Q:
[[5 4 6 4 4 6 3 5 4 3 5 2 6]
 [4 4 5 5 4 4 5 6 5 2 5 5 4]
 [5 5 4 4 5 5 3 4 7 4 7 4 4]
 [5 3 5 5 4 5 5 5 7 3 5 4 5]
 [6 6 4 5 5 6 5 6 4 6 5 5 5]
 [5 6 4 6 5 6 4 6 5 3 5 5 5]
 [5 3 5 4 4 5 5 5 7 3 5 4 5]
 [6 3 5 5 4 5 6 6 4 5 3 4 6]
 [6 4 4 3 4 3 6 7 4 4 4 5 4]
 [6 4 5 4 4 6 6 7 4 5 4 5 5]
 [5 6 4 4 5 6 3 3 5 5 6 3 6]]
A: 5

Q:
[[ 86 130  94 144 117 100 191 201  87  99 148 140 221  59]
 [ 72 145 138 148 197 121 165 161 116 147 144 180 197  81]
 [122 220 162 115 146 140 189 175 115 164  75 195 152  93]
 [202  81 124 153 113 160 125 138 172 118 214  76 130 193]
 [250 183 141 102 114 172 167 139 166 144 124 144  91 202]]
A: 122

Q:
[[152 166 121 126 152 121 142]
 [ 61  74 140 187 156  65 204]
 [207  51 207 216  61 201  64]
 [192 179 171 166  80 189  89]
 [ 67  65 204  51  58  70 150]
 [ 53 133 147  83 142  59 203]]
A: 207

Q:
[[ 69  73 184 233 122 108 179 179 105 109 234 117]
 [ 72  71 186 229 117 101 179 179 106 102 229 119]
 [168 171 110  84 177 198  80  80 181 196  83  62]
 [ 68 151 111 112 165 107 222 221 126 105 112 232]
 [160 169 112  93 188 211  90  90 171 210  92  68]
 [160 113 174  95  96  87  99  99 145  86  95  89]
 [ 78 159 104  97 162 103 214 214 135 100  96 232]
 [ 69  70 185 229 115  98 179 179 107  99 229 120]
 [ 69  72 182 224 119 100 180 179 109 101 224 121]
 [152  99 193 109 103  98 110 110 122  97 109  93]]
A: 168

Q:
[[10  8 61 83 69 67 86 33 38 49 12 75 86]
 [35 45 58 18 40 54 70 69 71 38 67 58 79]
 [89 87 18 82 56 93 23 37 39 84 37 89 65]
 [75 76  8 15 16 39 18 81 30 55 17 81 24]
 [60 92 53 89 21 23 72 26 12 49 71 89 92]
 [83 33 34 26 91 77 63 28 52 72 26 48 30]
 [ 7 76 43 74 93 20 68 10 22 17 53 82 18]
 [71 31 72 51 13 76 34 62 62 51 52 67 52]
 [13 93 15 41 18 55 24 82 53 25 81 39 80]
 [17 44 30 83 12  7 82 83 35 79 48 38 15]
 [36 62 65 41 40 74 37 15 58 89 57 28 92]]
A: 89

Q:
[[773 369 783 319 309 550 577 342 302]
 [730 597 727 650 633 391 370 617 635]
 [252 628 254 622 695 548 372 603 690]
 [181 325 186 265 287 522 537 295 277]
 [614 527 620 272 587 380 335 294 584]
 [291 393 296 638 328 536 577 615 326]]
A: 252

Q:
[[5 6 4 5 2 5 6 0 0 5 7 2 0]
 [4 2 1 8 3 3 1 7 7 1 1 3 7]
 [6 1 5 1 0 6 6 6 6 5 5 0 7]
 [4 0 2 5 6 4 2 7 7 3 1 6 7]
 [1 2 1 5 7 1 1 3 3 6 1 7 1]
 [6 2 2 5 7 6 8 4 3 5 8 7 1]
 [5 4 7 0 1 4 2 5 5 7 2 1 7]]
A: 6

Q:
[[30 62 29 30 47 73 27 30 31 65 62 45]
 [28 33 44 70 37 54 51 31 26 44 31 35]
 [24 58 58 28 29 46 33 36 25 28 49 25]
 [35 73 58 54 58 60 50 77 37 42 45 48]
 [83 44 49 82 79 61 71 70 82 83 57 83]
 [31 83 40 36 52 70 25 60 34 47 39 49]
 [71 64 64 34 45 40 49 63 70 46 67 58]
 [72 29 47 76 36 29 81 44 62 42 59 35]
 [81 80 73 59 73 76 75 80 82 49 47 69]]
A: 24
---
[[  45  -93    7  -25]
 [  22 -110  -40    8]]
7

[85 27  2 31  7]
31

[ 24 -46  91  46 -90  45]
-90

[-106   37   25  -18  -99   56]
-99

[-29  93 -14 -24  46 -44  26]
-44

[[ 13  44 -15 -13]
 [  5  87  38 -48]]
-15

[-11   6 -97  96  39  21   0]
21
---
[-11  59  76 -81  81 -90]
81, 76

[-49 -39  86  53]
86, 53

[[43 47 61 99 64 29]
 [72 35 36 79 45 -4]]
99, 79

[[ 44 -81   1  -5   5  54]
 [  4 -67  39 -50  75  46]]
75, 54

[ -20  -49   89 -108]
89, -20

[-103   32   61 -116   98]
98, 61

[[-43 -34  54 -41 -20  16 -20]
 [112  -5   8  13   1 -83   1]
 [ 27  10 -21  52  -7 -74  -7]]
112, 54

[-31 -29  32 -37 -85]
32, -29

[ -4  14  23   4 -55 -95   0]
23, 14

[[-48  98 -23 -20  65  91]
 [106  92  92 -10 -33  88]]
106, 98
